A small network was shown many inputs. Here are its activations along a few directions, one row for each input.
In each table, some parts of the input vary, and every possible input appears once, in random order.
A made-up example of a description, with smaller parts first: values(3) and (point or ring(9) or (line(4) and ring(5))).
Shared parts are said once, and a part with two or three values counts as separate values.

Table:
row 1: [-15 -14  17  -5  16 -30   6  35 -27 -18  -6   1  -9 -25  13]
row 2: [ 49 -11  11 -19   1   9 -22  47  -2   3 -31   4   3 -34  -5]
row 3: [  2 -33   7   9   3   2 -22 -26   1  40 -10 -24  -6  16   7]
row 4: [  7  34 -23  28   5   9   1  -2  23 -28  46  46  11 -33  -9]
row 5: [-10  14 -13  21  32  31  61   1 -25 -38 -12  32 -17 -14  10]
row 6: [  7   7  19 -24 -20 -29  13 -11   9  20   3 -49   3  48 -14]
row 7: [ 22  23 -17  44   7  20   6 -45  29  -5  38 -21  21   0  11]
row 8: [-13 -23  -1  -6   1 -10 -28  14  -9  19 -10  43  -8 -23 -15]
row 9: [-25 -13  -4  -1 -25  -2 -39 -20   7  40 -14  22  -8   5  14]
row 10: [ 46 -31   5 -28  13  16 -25  23  13   4 -26 -35  17   3   4]
row 11: [  5  44 -25  46 -28  15 -17 -36  22 -10  39  22   8  -2   8]
row 12: [ 36  40 -20  43  30  11  12  14  11 -36  22  17  13 -43  15]
row 13: [-49   3   4  -2 -37 -25 -24 -18  -8  16   1   2  -9   4  10]
row 14: [-24   4   0  24   3  40  47 -55   8 -12   9 -13 -22  28  -1]
row 15: [-47  21 -17  23 -23  35  36 -53  -8  -1   6  36  -8  13   0]
row 16: [ 17  -1  13 -22  13 -27  18  36  -8  -5  -6 -56   8  41 -16]
row 17: [ 13 -39   4   2  40   4 -18  16 -13  14 -18 -25   1  11  11]
row 18: [  9 -33  12  -1  26  -6 -10  35  -9   3 -21  22  -6 -24  14]
row 19: [-18  35   8 -31 -45 -33  -7  -7  12  22  -5  -3  -1  34  -9]
row 20: [ 27  -8  -6 -41 -24   2 -36  21  11  16 -19  31   4 -33 -16]
row 21: [ -8  20   9 -42 -18 -40   7  29  -4   2   5  19  -3   6 -32]
row 22: [-13 -23   4  -7  32 -23  -2  12 -21 -13 -10 -44   0  16  16]
row 23: [ 14  -3   7 -18 -52  15 -48  -4  14  38 -13   7  12  -7 -10]
row 24: [ 30  16 -12  37  42  25  10   1  22 -34  40 -20  23  -2  17]
row 25: [ 15   8  10 -34   3 -42  27  48  -2 -16 -15  -7  -3   7  -2]
row 26: [-21 -14  11   5  -9 -22  -6 -23 -17  18   4 -46 -10  16   7]
row 27: [-39  18 -13  17   2  26  42 -12  -9 -31   4  52 -20 -14 -23]
row 28: [-18  -3  -4  22  44  43  53 -15 -12 -40  -2 -10  -4  21   8]
row 29: [ 37 -29  14 -19 -25  16 -28 -18  18  34 -10 -33  18   6  -6]
row 30: [-36 -10   1 -20  -7 -32  -7  12 -27  -1  10  28  -7 -23  -7]
Q: What is each input in this table made of?
A: ring(5) and (values(2) or line(4))
Q: Change only the values(2) part in row 15. List by row number the other rows that result.
A: row 11
Q: Change only the line(4) part in row 30. List by row number the other rows that result.
A: row 8, row 20, row 21

Table:
row 31: [ 26  19   0  14  17 -13   0  32   9 -14  -3  11   0 -22  14]
row 32: [-12  16  -4  -6 -28  17  -5 -24  16  14 -10 -10  -3  28  -6]
row 33: [-16  24  -5  17   6  11  52 -11  -6 -18   7   3  -5  26  -1]
row 34: [-22  -7  -4  12 -27   6 -27 -32  -5  15  -3   4   0   7  17]
row 35: [ -3   8   1  -5 -27 -10  -9 -37  20  14  20  -4   6   8  -1]
row 36: [ 11  19  -2  27   6  34  20 -19  17  -2   2   5   2  13  -5]
row 37: [  6  33  -9  24   3  15  -4   3  11   0  19  29   4 -16   2]
row 38: [ 12   2 -14  17   2  23   1 -17  13 -11  36  -3  15  -4  -6]
row 39: [ -1 -26  20 -14  21 -12 -15  23 -12  15 -17 -15   7   0  24]
row 40: [  5 -13  11 -21 -22 -33 -13  -5   0  28   5 -25   4   4 -12]
row 41: [ 29  -9  -5  -9  24   2  12   8   7 -13  13 -26   7 -16   7]
row 42: [ 26 -16   2  -2  22   7  15  20   6 -19 -11  19 -12 -22   2]
row 43: [-10 -27  -1 -29 -27 -15 -18   7 -15  21 -24   5  -3  -6 -24]
row 44: [-14   5 -17  10   5  -4  36 -19 -13 -27  34  -7   7   5  -1]
row 45: [ -4   9   5 -18 -34 -24 -32  18 -16  22  -9  -6  -1 -12 -14]
row 46: [-18  32  -8  26   6 -15  25   2  -4 -26  22  23 -10  -3   2]
row 47: [-10  -2  -9  35  22  32  -9 -26   6  -1   5   2   1  -9   9]
row 48: [ -9  32  -2  -4 -35  -9 -21 -16   8  17   8  22  -4  -6   2]
row 49: [ -6  -2   9 -26 -23  -3 -11  10  -3  29 -23 -30  -5  24 -20]
row 50: [ 11   1   6 -23  13 -22 -28  43  -4   0  -7  -7   5  -4  -2]
row 51: [ 10 -32   5 -33   9  -9 -15  33 -13  -7 -20   7   3   0 -10]
row 52: [ 17 -19  15 -29  11 -21 -15  21  -5  -7   4 -32  22   2  -2]
row 53: [ 19 -13  16 -19   9 -13   3  30   2   9 -25 -19   8  31   1]
row 54: [-17 -24   6 -11 -11 -13 -29   1 -20  34 -18 -23  -7   2   4]
row 55: [-27   6  -9   2  11  10  45 -11 -14 -22  11  32 -12 -10  -7]
row 56: [ -2  -2 -12  11   6  36   3 -14   6 -15   3  29   2 -20 -17]
row 57: [ 25   0   2   8  21  14  13  20  16 -19 -17 -23  -4  11   3]
row 58: [-30   5  -2  34  20   2  30 -22 -19 -17  13   9 -10   3  20]
row 59: [ 16 -16   8  23  28   3   3  11  -1  -9  -8  -5  -6 -14  31]
row 60: [-13  -1  -2  -9 -28   2 -10 -28  11  11  -7  33 -12  -1 -12]
Q: What is each input in this table made of?
A: values(5) and (point or ring(5))
Q: The inputs of row 50 and row 51 match in every part but the values(5) part. If row 48 is changed in the same way as row 50 into row 51, which row does it become?
A: row 60
Q: Change only the ring(5) part in row 59. List by row number the other rows that result.
A: row 34, row 39, row 47, row 54

Table:
row 61: [ -2 -24  27 -54 -28 -50 -25  31 -16  43 -33 -24  -3  17 -15]
row 62: [ 13  -3  -3   4  51   6  51  30 -10 -47   4  -4  -4  -6  -1]
row 63: [-48  37 -13  38 -23  11  35 -44  -3  -9  22  29 -17  14  -7]
row 64: [-17  37 -21  43 -26  31  10 -52  21  -4  33  21   0   8  -9]
row 65: [  8 -35  25 -38 -23 -37 -47  22  -7  57 -40 -44   1  23  -2]
row 66: [ 20 -25  22 -50 -29 -36 -58  22   4  46 -27 -37  14  12  -2]
row 67: [ 35   3  -6  21  53  18  23  23   3 -39  13 -16  14 -10  14]
row 68: [-32  31 -24  30 -25  26   1 -44  11 -10  26  58  -9 -17  -3]
row 69: [-27  24 -16  45 -25  32  24 -61  13   2  26  15 -10  14  -8]
row 70: [ 22  -7  -9   3  51  20  17  29  -6 -45   5  23   5 -37  13]
row 71: [ 10 -27  19 -56 -31 -43 -61  33  -7  43 -32  -1   4 -16  -2]
row 72: [ 17 -12  -1  16  56  23  30  11  -3 -37   4 -22   6  -1  20]
Q: What is each input in this table made of?
A: values(3) and line(4)
Q: The inputs of row 61 and row 71 match in every part but the line(4) part. If row 62 is changed in the same way as row 61 into row 71, which row does it become?
A: row 70
Q: Change only the values(3) part in row 72. List by row number the other rows that result.
A: row 65, row 69
